A small network was shown many inputs. Here are its activations along a few directions, one row for each input.
Each table varies a few parts of the input and shows all the possible inputs, shuffled.
Descriptions start from the smaller parts, as in this example, which fits no table here: one of 3 separate values, together with either a single point or one of 9 places around a ring or (one of 5 places around a ring, together with one of 6 places along a line).
Shared parts are said once, and a part with two or three values counts as separate values.
In the rows, 128 means zero.

Other details of the inputs shift rows strongly along two fixed directions, in all tables alike. That doesn't count.

Rows:
x1: [109 103 163  91 167 104 152 135  92 145 112 161 140 123 110]
x2: [114 118 170 108 159 103 140 125 103 135 133 168 153 146 120]
x3: [178 153 118 168  51 183  90  76 149  80 120  67  72 178 170]
x4: [147 195 219 178 143  74  99 101 131 122 124 125 121 186 141]
x5: [190 175 112 170  69 183  80 103 153  74 114  66  85 153 158]
x6: [105 123 139 116 163  94 141 150 126 161 136 165 161 104 120]
x7: [124  71  31 100 102 196 142 140 125 121 138 109 100  91 132]
x8: [106 128 146 121 159  86 148 156 126 148 141 158 163 107 114]
x9: [103 104 133 105 165  91 151 155 127 158 136 165 172 105 108]
x10: [128  59  67  75  91 208 143 114 112 100 121 113  97 119 134]
x11: [165 239 211 193 132  81  82 115 146 107 116 113 136 168 139]
x12: [171 152 125 174  63 181  86  76 149  76 121  59  60 177 166]
x13: [ 97 106 122 105 171  96 158 162 113 154 140 160 162 103  96]
x14: [104 116 124 111 170  92 156 158 117 154 138 155 160 109 101]
x15: [136 206 172 193 123  82  95 113 158 147 121 116 130 150 131]
x16: [126  83  39 110  96 196 136 135 130 118 138 104  97  95 132]
x17: [131  58  70  83  92 208 142 114 108 102 112 101  84 113 131]
x18: [ 98 108 119 107 170 102 145 150 120 168 134 164 160 104 105]
x19: [104 111 135 107 167  89 155 163 118 154 143 165 166 101 111]
x20: [122  62  46  99  93 191 142 138 142 118 135 108 118  96 130]
x21: [105 127 136 123 152 102 136 146 130 154 136 157 154 105 123]
x22: [154 221 220 179 116  73  97  91 141 121 107 117 123 186 144]
Description of these inputs: one of 2 separate values, together with either a single point or one of 4 places along a line or one of 6 places around a ring.
- The inputs of x12 and x4 match in every part but the choice among 2 separate values. If x8 is changed in the same way as x12 into x4, which row does it become? => x19
- Change only the place on the line of 4 in x4. List by row number the other rows that result. => x1, x3, x22

Rows:
x23: [127 114 114 116 128 149 129 122 113 124 120 120 106 126 126]
x24: [129 103 102 111 100 159 138 120 125 120 117 114 110 122 130]
x25: [128 136  80 150 107 141 122 142 155 139 138 110 123 100 132]
x26: [148 184 169 185  94 103 102  92 154 121 125  98 105 176 150]
x27: [131  96 105 108 113 158 129 127 130 118 134 130 129 122 137]
x28: [104  99 140  75 189 104 154 160  93 146 128 181 173 100  99]
x29: [114 222 200 192 167  18 118 148 158 174 132 148 172 131 114]
x30: [142 118 114 128 126 153 117 124 126 110 138 121 122 136 136]
x31: [131 114 110 120 119 154 131 120 115 117 121 109 100 128 127]
x32: [155 182 162 177 116 115  97 111 144 104 131 104 116 164 142]
x33: [129 126 131 142 109 136 121 105 136 126 129 118 110 147 142]
x34: [ 93  94 159  80 191  82 165 160 103 156 142 195 189 110 104]
x35: [137 105 101 103 122 163 135 138 118 109 122 121 121 112 125]
x36: [125  99 105 105 110 156 135 123 123 128 116 123 116 119 129]
- The inputs of x33 and x26 match in every part but one. If x28 is changed in the same way as x33 into x26, which row does it become? => x35
- What do these inputs look like to the network? => one of 2 separate values, together with either a single point or one of 6 places around a ring
